Each row below holds a small network's activations on one input, seen along a few directions.
Each table varies a few parts of the input and shows all the possible inputs, shuffled.
A made-up example of a description, with smaller parts first: values(3) and (point or ring(9) or (ring(5) and line(6))).
Shared parts are said once, and a part with two or three values counts as separate values.
(in the rows, 128 means zero)

Other details of the inputs shift rows strongly along three fixed directions, in all tables alike. That doesn't count.

A family of inputs:
r1: [106 136 162 113 106 107 135 158 161  96 175 176 149 144]
r2: [130 132 126 123 143 138 144 121  99 148 132 112 128 111]
r3: [112 156 178 126 101 105 114 143 163  89 162 163 144 140]
r4: [126 126 163 123 104 117 122 162 164  88 168 153 153 139]
r5: [128 140 136 115 138 140 143 121  95 150 127 100 126  97]
r6: [134 137 135 121 145 140 158 129 110 152 126 120 128 102]
r7: [108 147 173 133 110 110 113 150 162  94 166 177 138 132]
r8: [133 136 128 119 149 146 152 120  98 154 129 113 129  97]
r9: [128 130 135 126 127 140 135 139 115 119 144 127 145 119]
r10: [121  92  64 141 155  94 104  90 136 151  63 124  76 167]
r11: [129 145 136 137 148 143 135 116  99 152 120 128 114  98]
r12: [140 133 130 122 141 155 153 131 104 149 126 119 133 103]
r13: [117 129 149 119 108 118 122 150 146 101 160 142 144 142]
r14: [ 84  91  76 104 151  35 110  96 175 142 101 147  82 197]
r15: [173  76 100 155  86 187  91 165 155  78 105  97 158 165]
r16: [137 149 123 140 133 144 139 108 100 154 125 125 125  98]
r17: [140 133 133 127 144 150 151 129 109 145 129 111 134 100]
r18: [114 114 105 111 144  90 121 112 134 145 110 117 103 148]
r19: [130 133 136 121 132 131 138 127 114 140 126 103 126 110]
r20: [214  65  63 189  95 222  81 138 146 111  62  84 146 155]
r21: [110 139 170 113 105  97 125 159 163  93 173 156 146 138]
r22: [129 152 134 130 136 136 137 107 102 144 116 115 118 110]
r23: [125 156 130 134 144 123 138 102 105 164 124 127 119  95]
r24: [134 136 132 119 147 142 147 121  95 152 131 109 129  98]
r25: [129 155 144 128 135 135 133 112 107 140 121 120 123 108]
r26: [106 114  96 114 149  91 135 112 133 147 107 136 106 152]
r27: [134 143 131 142 115 139 128 125 120 124 137 143 138 112]
r28: [ 86  91  83 104 138  36 100  99 169 137  96 130  81 197]
r29: [133 133 123 128 141 154 148 129  99 138 131 116 139 105]
r30: [123 139 165 140 101 134 115 154 152  87 165 172 143 132]
r31: [179  91 105 168  83 187  89 151 160  74  96 112 150 168]
r32: [106 145 133 110 141 109 142 122 106 139 141 124 124 115]
Description of these inputs: line(4) and (values(3) or line(5)).
- Changing only the line(4) part turns r26 into r12. The same change can be made to r15. Which row results? => r5
- Change only the values(3) part in r23. List by row number the other rows that result. => r3, r7
- Change only the values(3) part in r11. List by row number the other rows that result. => r20, r25
- Change only the line(4) part in r21. List by row number the other rows that result. => r13, r18, r32

A family of inputs:
r33: [109 138 149 117 108 120 141 153 144 105 194 177 153 125]
r34: [ 99 140 176 101 113 111 129 159 150  82 174 160 146 145]
r35: [ 78 194 199 113 145  47 129 105 139 127 175 181 109 108]
r36: [149 131 142 140 118 173 152 160 121 113 164 144 169  97]
r37: [190 109 131 159 133 235 149 166  92 135 122  99 155  76]
r38: [101 171 150  93 180  99 181  90  66 213 121  86  92  60]
r39: [108 163 177 136 102 102  99 135 157  89 169 171 146 130]
r40: [ 94  99  84  89 154  31 112  84 173 163  82 120  74 189]
r41: [131 148 161 150  80 137  99 156 162  76 157 187 155 144]
r42: [147 106 138 164  52 155  69 164 181  50 147 163 160 162]
r43: [123  82  65 155 126  87  91  97 191 121  53 155  83 208]
r44: [ 69 199 168  85 167  98 190  97  36 175 175 121 121  60]
r45: [175 105 132 149 118 224 127 170 100 108 115  75 146 110]
r46: [180 108  80 143 123 187 132 115  93 158  89  52 136 116]
r47: [122 105  79 117 184 104 146  90 111 191  84 121  92 130]
r48: [167 100  82 144 144 194 134 126  80 138  78  61 135 119]
r49: [132  78  62 120 128  72  96 108 180 132  77 103 104 198]
- What do these inputs look like to the network? => line(5) or (values(3) and line(4))
- Change only the line(4) part in r40. List by row number the other rows that result. => r38, r46, r49

A family of inputs:
r50: [168 134 123 157 112 176 119 123 115 140 105 106 137 106]
r51: [131 170 174 107 115 156 158 140  88 136 170 108 157  78]
r52: [108  96  94 111 120  74 119 131 183 116 131 159 132 180]
r53: [ 83 110 106 101 124  58 104 112 152 119 119 140  97 186]
r54: [148 112  97 138 170 146 138 105 103 170  77  87  99 117]
r55: [141  96 101 153 104 134  90 135 164  86 103 130 127 179]
r56: [ 81 124 104 103 148  36 135 100 165 148 133 174 104 166]
r57: [ 74 205 186 104 147  60 152 100 110 161 181 173 116  77]
r58: [119 127 104 133 140 116 120 101 119 136  94 118 101 146]
r59: [ 87 103 102 109 136  58 102 115 154 117 125 141 101 182]
r60: [150 112  95 139 166 149 139 104 103 169  72  82  98 115]
r61: [165  98  99 135 137 174 127 130 116 143  79  79 122 132]
r62: [153 105 131 137  81 146 100 159 173  79 131 122 161 161]
r63: [132 119 147 143 118 125 106 144 167 106 136 161 128 141]
r64: [147  95 124 132  96 137 101 156 166  89 141 119 154 159]
r65: [131  85  63 126 142 136 135 122 111 143 103 116 121 152]
r66: [169  95 124 140 121 187 126 162 125 115 121  92 146 122]
r67: [113 110 121 125 115 112 107 140 142 101 138 131 128 159]
r68: [141 132 165 129  95 144 117 163 155  80 172 139 174 126]
r69: [159 103  88 134 135 159 129 114  99 157  88  61 123 118]
r70: [117 129  98 129 146 113 121  91 111 147  89 115  96 144]
r71: [110 135 140  96 150 120 179 143 102 153 166 145 134  95]
r72: [135 185 170 145 122 178 148 124  70 139 149 135 140  60]
r73: [130 159 186 131 105 135 131 152 146  91 184 156 168 113]
r74: [147 167 155 145 132 166 139 120  93 152 144 122 143  71]
r75: [118 122 108 134 121  98 117 119 163 134 132 171 126 147]
r76: [164 135 117 158 124 167 122 115 110 148 102 103 128 102]
r77: [112 129 111 122 141 111 128 111 111 134 112 114 112 134]
r78: [159  86 132 142 102 159 100 174 179  74 133 131 158 163]
r79: [121 140 160 130 102 137 118 158 139  79 168 148 159 132]
r80: [126 132 132 115 113 116 122 128 141 121 129 120 137 140]
r81: [144 126 118 149 152 148 131 113 108 163  97 117 106 103]
r82: [114 107 103 125 122 115 129 139 142 110 140 158 140 157]
r83: [ 64 182 201  85 137  50 150 128 148 121 186 191 119 123]
r84: [ 72 127 127  99 168  22 125  99 166 143 127 166  83 167]
r85: [138 158 175 112 133 173 170 151  78 145 158 102 146  65]
r86: [170  89  83 148 152 180 147 131 114 151  89 110 129 126]
r87: [126 146 128 109 139 131 153 110  82 166 126  86 123  95]
r88: [138  91 100 141  99 135  92 142 160  86 104 120 133 181]
r89: [136 126 104 151 127 148 129 122 116 135 124 156 130 123]
r90: [118 117 114 137 129 107 106 117 146 110 118 141 117 161]
r91: [ 88 128 137 121 132  55 109 117 177 129 127 176  95 157]
r92: [111 151 178 120  95 138 130 166 127  82 188 146 161 116]
r93: [163  96 119 140  98 167 109 155 142 101 129  97 156 140]
r94: [147 126 119 152 128 165 121 127 112 116 114 113 132 128]
r95: [ 95 163 163 117 126 111 155 139 120 112 185 190 150 113]
r96: [125 109 105 120 154 111 131 117 130 150  94 104 103 137]
r97: [ 85 160 120 108 182  63 148  71 103 201  98 135  66 105]
r98: [124 176 172 119 121 165 154 137  80 121 161 124 153  82]
r99: [131 138 140 118 156 140 152 129 102 153 126 107 124  98]
r100: [118 116 133 148  93 101  79 140 185  73 143 182 131 173]
r101: [136 117 145 122  90 151 136 174 149  92 185 150 178 127]
r102: [167  98 117 135 136 186 134 148 111 131 115  84 138 113]
r103: [163 118 133 153 111 178 116 142 135 121 108 124 133 121]
r104: [140 157 174 110 129 178 168 153  82 140 159 103 147  70]
r105: [ 77 199 182  96 149  62 164 101 106 152 176 154 119  86]
r106: [101 129 112 118 163  85 149 104 130 172 120 170  96 124]
r107: [142 101 103 162  99 132  79 132 167  91 109 149 124 170]
r108: [135 137 100 134 139 116 121  86 115 171  86 111  99 121]
r109: [111 131 106 110 159  86 136  93 113 168 104 102 103 125]
r110: [116 154 178 125 106 139 128 159 130  81 185 157 166 115]
r111: [167 109 124 155 104 164 108 144 151  98 120 114 152 143]
r112: [127 124 170 117 103 136 129 174 151  91 170 138 152 128]
r113: [140 104 104 161  96 130  80 131 166  92 107 147 122 168]
r114: [143 181 175 129 125 170 162 128  83 142 152 111 154  67]
r115: [123 139 132 140 109 125 107 119 135 113 124 153 119 136]
r116: [130 130 110 124 173 129 149  95  95 182  82  93  91 109]
r117: [134  80  81 121 144 116 134 138 156 132 107 139 123 164]
r118: [160 113 115 144 111 197 124 144  94 119 114  82 145 118]
r119: [106 176 170 108 126 104 146 117 121 134 158 143 133 107]
r120: [108 130  95 107 163  76 137  82 110 178  92  95  93 129]
r121: [146 108  97 126 157 148 140 112 103 166  76  77 106 122]
- What do these inputs look like to the network? => values(3) and line(4) and (point or line(5))
- Changing only the values(3) part turns r66 into r67. The same change can be made to r54. Which row results? => r94
- Changing only the values(3) part turns r76 into r91. The same change can be made to r56. Which row results? => r86
- List by row number the other rows that have the values(3) part and the line(4) part in common with r50. => r57, r74, r75, r76, r108
- Change only the values(3) part in r108. List by row number the other rows that result. => r103, r115
- Change only the line(4) part in r51. List by row number the other rows that result. => r80, r108, r119
- Change only the values(3) part in r73. List by row number the other rows that result. => r84, r90
- Change only the line(4) part in r104. List by row number the other rows that result. => r61, r83, r103
